Each row has a name. Each question is about the rows just above it.

[ 83 138  83  84 117 121 100  99  84  83 141 145  85  82 115  84  94  82
 122  85 129  82  99 128  82  87 116  80  80 143 100  81 101 120 147  80]  Sava
[145 100 141 147  89 108 101 138 141 165  91  85 111 174  96 171 157 104
  84 118  85 139 119  84 157 155  99 122 152  80 105 131 150  91  85 114]  tusu
[ 84 121  85 102  91 118  81 131  84 119 121 135  85 148  86 145 137  82
  90  80 103  83 106  98 115 117 106  81 109 119  91  80 131 108 132  82]  zilir
[ 82 133  82  90 117 117  98 120  80  94 134 138  89  95 108  90 121  87
 114  86 120  82 109 126 107  91 111  85  90 140 103  80 106 120 143  85]  sis
[ 86 110  87  98  88 101  89 133  85 123 114 110  85 132  89 131 142  82
  87  87 101  80 119  91 127  99  89  82 100 110  95  85 120 100 111  81]  divum
[ 94  96  89 100 142  93 141 158  92 103 103  94 103  89 148  88 159 120
 151 100 145  93 152 153 147  90 111 100  92 153 147  92  90 111  95 106]  luv
[161 102 161 153  88 103 102 100 170 158  94  85 113 159  92 161 110 109
  86 131  86 152 103  84 139 156  96 144 160  95  93 157 150  92  85 131]  bomi
[109 133 116 114 100 124  90  98 118 119 125 133 100 124  97 124  98  90
  96  96 107 106  97  98 103 128 104  88 122 111  97 103 123 108 137  91]  figiz
Among the named rows, does one hold [121 117  84  83] next to each other, in this order? => no
Among the named rows, does one hold [ 80 103  83] next to each other, in this order? => yes
Is [107  91] printed in one of the named rows, side by side and in this order? => yes
Is [ 85 139 119] printed in one of the named rows, side by side and in this order? => yes
Is [ 86 145] printed in one of the named rows, side by side and in this order? => yes
Among the named rows, does one hold [157 155] next to each other, in this order? => yes
Does one of the named rows hold [ 81 131  84] side by side, in this order? => yes

[125 119 134 129 115 134 135 135 130 132 137 143 147 120 125 130 122 126
 128 130 136 130 123 123 137 133 121 133 114 120 148 140 124 110 126 125
 139  97 118 120 148 123 126 146  88 109 105 129 120 133 137 104 167 131
 114 112 151]  Moke
[123 127 125 139 131 133 131 127 125 127 128 131 130 131 129 134 130 119
 136 124 129 122 141 123 121 123 121 122 134 134 125 132 134 122 128 126
 130 121 122 126 129 131 125 133 119 124 120 128 121 128 127 125 141 131
 128 122 135]  Fize
[125 119 134 129 115 134 135 135 130 132 137 143 147 120 125 130 122 126
 128 130 136 130 123 123 137 133 121 133 114 120 148 140 124 110 126 136
 115 123 126 137 128 131 104 146 124 124 130 126 122 112 131 115 113 135
 133 115 116]  Mufo
[102 134 132 181 122 148 122 119 116 122 135 133 145 140 123 152 139 117
 157  96 150 106 158 104 125 121  94  99 142 145 143 140 142 120 137 123
 129  95 123 128 137 123 104 149  83 110 106 118 119 122 136 106 160 133
 122 102 148]  kebup
[153 128 123  97 135 117 126 127 135 132 119 114 110 127 125 113 117 136
  98 147 117 145 115 138 132 130 153 145 120 116 114 115 118 145 129 132
 129 154 137 124 121 131 148 112 167 135 143 133 139 143 126 140 107 122
 123 134 117]  Buf
[136 121 133 110 118 121 133 129 135 133 129 131 134 117 126 117 124 132
 118 141 128 138 116 131 137 131 137 141 114 116 136 127 118 121 122 135
 126 135 133 136 126 133 125 125 140 127 139 127 124 125 130 129 110 132
 138 122 115]  gita
[117 125 134 147 119 141 126 125 121 128 132 135 143 129 123 135 135 121
 136 124 138 112 140 119 129 121 112 116 126 135 141 140 132 114 129 126
 128 116 121 134 135 130 104 148 114 122 114 125 119 120 133 115 146 135
 133 114 131]  Lokiz
[126 124 129 132 124 127 127 122 124 127 125 128 134 129 127 134 132 125
 130 127 128 124 127 124 128 124 125 123 127 132 129 133 129 123 129 129
 128 122 124 129 132 127 130 127 123 125 127 129 123 127 127 122 136 132
 130 121 128]  beg
[123 124 133 138 119 132 127 128 122 128 133 135 140 127 123 133 129 125
 132 128 133 120 127 122 131 124 119 126 122 131 138 136 131 118 128 129
 126 120 125 132 132 132 109 142 120 124 123 128 121 120 133 118 134 132
 133 118 126]  dode
[123 127 125 139 131 133 131 127 125 127 128 131 130 131 129 134 130 119
 136 124 129 122 141 123 121 123 121 122 134 134 125 132 134 122 128 126
 130 121 135 120 115 131 144 114 141 143 140 132 133 132 126 147 109 113
 122 160 124]  Pepi
[109 134 123 169 137 145 126 126 117 120 135 131 133 138 129 150 134 117
 160 105 138 110 156 117 117 129 103 102 145 147 134 137 144 124 132 119
 131 103 119 120 132 122 115 139  95 120 109 125 122 127 129 117 157 131
 115 120 149]  voge
Is [120 125] printed in one of the named rows, side by side and in this order? => yes
Is [125 127 123] printed in one of the named rows, side by side and in this order? => no

[128 143 145 128 112 140 107  71 131 105 121 128 102  96 144  95 128  67
 120  70 129 116 117 131 109  64 141 125 116 128  96 130 153 105  89 130
 140 131 146 172 137  84 102 132 141] : bamut
[132 119 156 114 108 111 155 110 152 114 134 164 164 108 116  74 128 133
  98 125 124 136 125  67 141  99 140 105 144 133 127 139  94 156 113 142
 116 138 124 127 145 147 154 156 125] : rom
[142 143 145 128 112 140 107  71 131 105 121 128 102  96 144  95 128  67
 120 127 129 116 117 131 109 109 141 125 116 128  96 130 153 105  89 130
 140 131 146 142 137  84 102 132 141] : bipip
Does one of the named rows hold [128 116 125] side by side, in this order? => no
Does one of the named rows hold [139 131] side by side, in this order? => no

[ 90 180 153 111 153] = vipo
[ 87 183 156 110 156] = mim
[126 143 123 136 119] = Puda
[113 164 132 115 130] = tav
Does one of the named rows hold [110 155] side by side, in this order? => no
Is [ 90 180 153] printed in one of the named rows, side by side and in this order? => yes
Is [113 164 132 115 130] printed in one of the named rows, side by side and in this order? => yes
Is [119 136 123 143 126] printed in one of the named rows, side by side and in this order? => no
Among the named rows, does one hold [180 153 111 153] next to each other, in this order? => yes
Does one of the named rows hold [156 110 156 183] side by side, in this order? => no
Among the named rows, does one hold [126 143] next to each other, in this order? => yes

[161 139 109  93 137 116 108 149 116 180 164 160 100  99 131 110 153 152
  80 137 169 126  96  84 103 153 148 151 170] -> sabim
[149 126  87 150  93 154 166  87 166  97 123 171 183 131  73 139 128 145
 139 159 160 113 127 110 162 122 145 131 146] -> girof
[161 139 109  93 137 116 180 149 116 180 164 160 100  99 131 162 153 152
  80 137 169 126 183  84 103 153 148 151 170] -> Sab
[180  75 133 133 137 113 137  91  83 102 114 163 115 139 146 102  76  86
  74  83  90 149 140 169 107 178 162  89 117] -> Muzit
[180  75 133 133 137 113 137  91  83 102 114 163 115 139 146 102  76  86
  74  83  90 140  95 122 116 161 148 146 179] -> Rupov
Among the named rows, does one hold [ 93 137 116 108] next to each other, in this order? => yes
Among the named rows, does one hold [148 151 170] next to each other, in this order? => yes
Does one of the named rows hold [ 83  91 137 113 137] side by side, in this order? => no
Does one of the named rows hold [102  76  86  75  83] side by side, in this order? => no

[129 153 155 149 115 140] -> fival
[165 159 141 165 135 161] -> fud
[134 178 173 176 147 122] -> mago
[127 172 175 170 149 121] -> Nama
[156 187 179 191 151 154] -> Kilog
[108 130 147 133 164 104] -> sose
[176 127 105 134 110 186] -> Bonit
[137 176 164 169 120 130] -> seta
[136 147 149 151 158 130] -> bemap
Does one of the named rows hold [173 176 147] side by side, in this order? => yes
Does one of the named rows hold [169 164 176 137] side by side, in this order? => no
Does one of the named rows hold [176 164 170 120] side by side, in this order? => no
Among the named rows, does one hold [187 179 191 151 154] next to each other, in this order? => yes

[111 156 136 125 127 119 124 149 125 164 130 119  83 103 145 105 150 140
 144 159 150 132 165 148 155 158  98 156 152 150  93 110 112 119 123 126
 125 119  92 122 124 156 136 131 116 137 114 137 159 114 125 115 123 117
 122 133  68 133 142] -> kese
[111 156 136 125 127 119 124 149 125 164 130 119  83 103 145 105 150 140
 144 159 150 140 165 148 155 158  98 156 152 150  93 110 112 119 123 126
 125 118  92 122 124 156 136 131 116 137 114 137 119 114 125 115 123 117
 120 144 165 128 138] -> likid
[111 156 136 125 127 119 124 149 125 164 130 119  83 103 145 105 150 140
 144 159 150 132 165 148 155 158  98 156 152 150  93 110 112 119 123 126
 125 119  92 122 124 156 136 131 116 137 114 137 159 114 125 115 123 117
 120 144 165 128 140] -> Fis
Is [145 105] printed in one of the named rows, side by side and in this order? => yes
Is [165 140] printed in one of the named rows, side by side and in this order? => no
Does one of the named rows hold [155 148 165] side by side, in this order? => no
Does one of the named rows hold [160 150 132 165] side by side, in this order? => no

[ 99  96 102 103  75  98 104 122 105] -> Besa
[ 98 155  95 165 153 101  96 114 100] -> fuve
[ 89 163 113 163 131  87 127  83 110] -> Lom
[ 77 120 105 124 124  78 120  94 143] -> timop
[ 74 138  99 123 115  75 116  76 112] -> Ginof
[110  96 162  93 150 107 179 122 170] -> Vefo
[126 139 108 134 147 109  92 145  97] -> Fili
[109 177 102 175  99 106  97  80 105] -> Rup
[104 113 137 118 148  94 151 110 145] -> Nura
Among the named rows, does one hold [115  76] next to each other, in this order? => no
Is [ 83 110] printed in one of the named rows, side by side and in this order? => yes
Does one of the named rows hold [ 89 162] side by side, in this order? => no
Among the named rows, does one hold [148 118 137] next to each other, in this order? => no

[ 84 127 151 114 132 157 139 134 116 112 109 147 133 124 141 112 126 109
 131 118 140 119 134 119  99 124 148 135 128 135 123 128 134 119 119  78
 131 101 122 139 105 139 115 121 145 138 151 125 118 145 123]  Puv
[154 150 116 104 135 111 135 128 124 140 142 106 114 141 118 143 138 143
 123 114 110 132 120 142 141 113 126 132 123 134 116 149 131 137 137 140
 119 123 121 148 147 117 141 135 113 119 104 123 146 136 107]  givef
[110 143 142  90 141 144 144 137 114 125 121 126 120 139 122 124 137 128
 121 105 120 120 130 132 111 112 145 138 125 142 114 145 144 133 126  85
 124  95 112 157 117 125 129 130 136 130 125 118 136 148 107]  Biv
[142 151 124  93 139 121 139 132 120 137 136 108 113 144 115 139 140 141
 120 108 110 127 123 140 132 110 133 135 123 138 113 152 138 138 134 120
 120 111 116 155 139 116 139 135 120 122 106 119 146 141 104]  zapi
[161 141 108 133 124 102 125 123 132 140 145 114 123 129 127 142 130 137
 133 129 118 137 117 136 148 125 117 127 122 122 127 135 117 130 139 166
 119 144 135 125 150 127 139 133 106 118 116 132 138 125 121]  meb
[136 123 121 158 118 119 119 127 136 131 132 141 137 112 137 122 121 121
 139 140 134 133 123 120 134 141 117 126 123 113 141 112 116 122 135 153
 122 146 142 106 124 144 126 127 121 124 150 138 121 120 137]  rupe
[ 94 136 148  99 138 153 143 138 114 118 114 137 127 132 130 116 132 118
 125 109 129 118 133 125 103 118 148 137 126 140 118 138 141 126 122  77
 127  95 116 150 108 132 122 126 142 134 139 121 128 148 113]  miduz
[127 148 133  88 141 133 143 135 116 132 128 115 115 143 117 132 139 136
 119 105 113 123 127 137 122 110 140 137 123 141 113 150 142 137 130 100
 122 101 112 159 128 119 135 133 128 125 113 118 142 146 104]  Kulu
[147 128 114 155 118 110 119 124 135 134 138 133 133 115 136 130 123 125
 139 139 130 136 120 125 142 136 115 125 122 114 137 118 113 123 137 164
 121 149 143 109 135 140 130 129 114 121 140 138 126 120 134]  Molad
[160 147 110 118 129 104 130 124 128 141 145 108 117 136 122 144 134 141
 128 122 113 135 117 140 147 118 120 129 122 128 121 144 124 134 139 156
 118 135 128 137 151 121 141 134 108 118 108 127 143 130 114]  lovu
[156 135 109 146 120 104 121 123 134 137 143 123 128 121 132 137 126 131
 137 135 125 138 117 130 146 131 115 126 123 117 133 126 113 126 139 169
 119 149 140 116 145 134 135 131 108 119 128 135 132 122 128]  Teno
Is [123 137 164 121] printed in one of the named rows, side by side and in this order? => yes
Among the named rows, does one hold [114 137 127 132 130] next to each other, in this order? => yes
Is [118 147] printed in one of the named rows, side by side and in this order? => no
Does one of the named rows hold [126 122] side by side, in this order? => yes

[130 130 128 128 124 139 129 131 131 126 114 143 126 139 142 139 127 130
 117 125 108 123 139 130 125 122 126 125 149 120 133 136 142 131 130 115
 134 132 127 123 110 135 127 136 138 119 138 141 118 121 143] : nor
[137 130 126 127 128 141 142 140 140 143 126 129 129 135 148 149 139 126
 122 129 123 130 148 127 132 139 137 129 159 138 138 137 153 148 142 112
 134 139 130 132 116 144 133 122 150 133 155 149 125 136 157] : gora
[141 128 109 120 140 135 156 144 137 157 140 105 136 121 154 146 155 119
 119 132 149 133 153 132 143 158 137 120 160 150 129 144 154 149 148 108
 132 139 124 119 132 157 148 118 152 145 160 145 129 137 172] : lof
[129 138 143 142 137 120 135 126 128 137 139 129 139 128 117 122 130 137
 143 132 142 138 115 143 128 133 132 140 111 135 136 134 117 119 129 148
 130 127 140 130 148 125 123 136 118 135 115 119 145 132 116] : Muz
[137 139 129 135 143 131 152 136 129 151 132 129 147 130 145 138 147 134
 123 132 140 132 137 153 135 147 130 125 145 137 136 153 140 124 139 124
 137 134 132 109 139 150 137 144 136 134 134 135 135 124 157] : pokas
[130 142 137 139 137 133 136 127 121 130 116 155 145 141 140 130 132 142
 119 128 118 124 130 158 125 125 119 124 136 115 134 152 131 107 126 128
 139 129 132 102 130 140 129 165 125 116 115 129 126 109 140] : Beba
[140 133 118 126 139 134 160 142 134 160 130 116 142 126 155 148 153 124
 114 129 138 130 148 144 136 154 134 119 162 145 136 152 154 138 147 106
 134 138 126 109 128 158 138 128 149 137 153 145 129 129 175] : zodi
Among the named rows, does one hold [129 165 125] next to each other, in this order? => yes
Is [145 119] printed in one of the named rows, side by side and in this order? => no

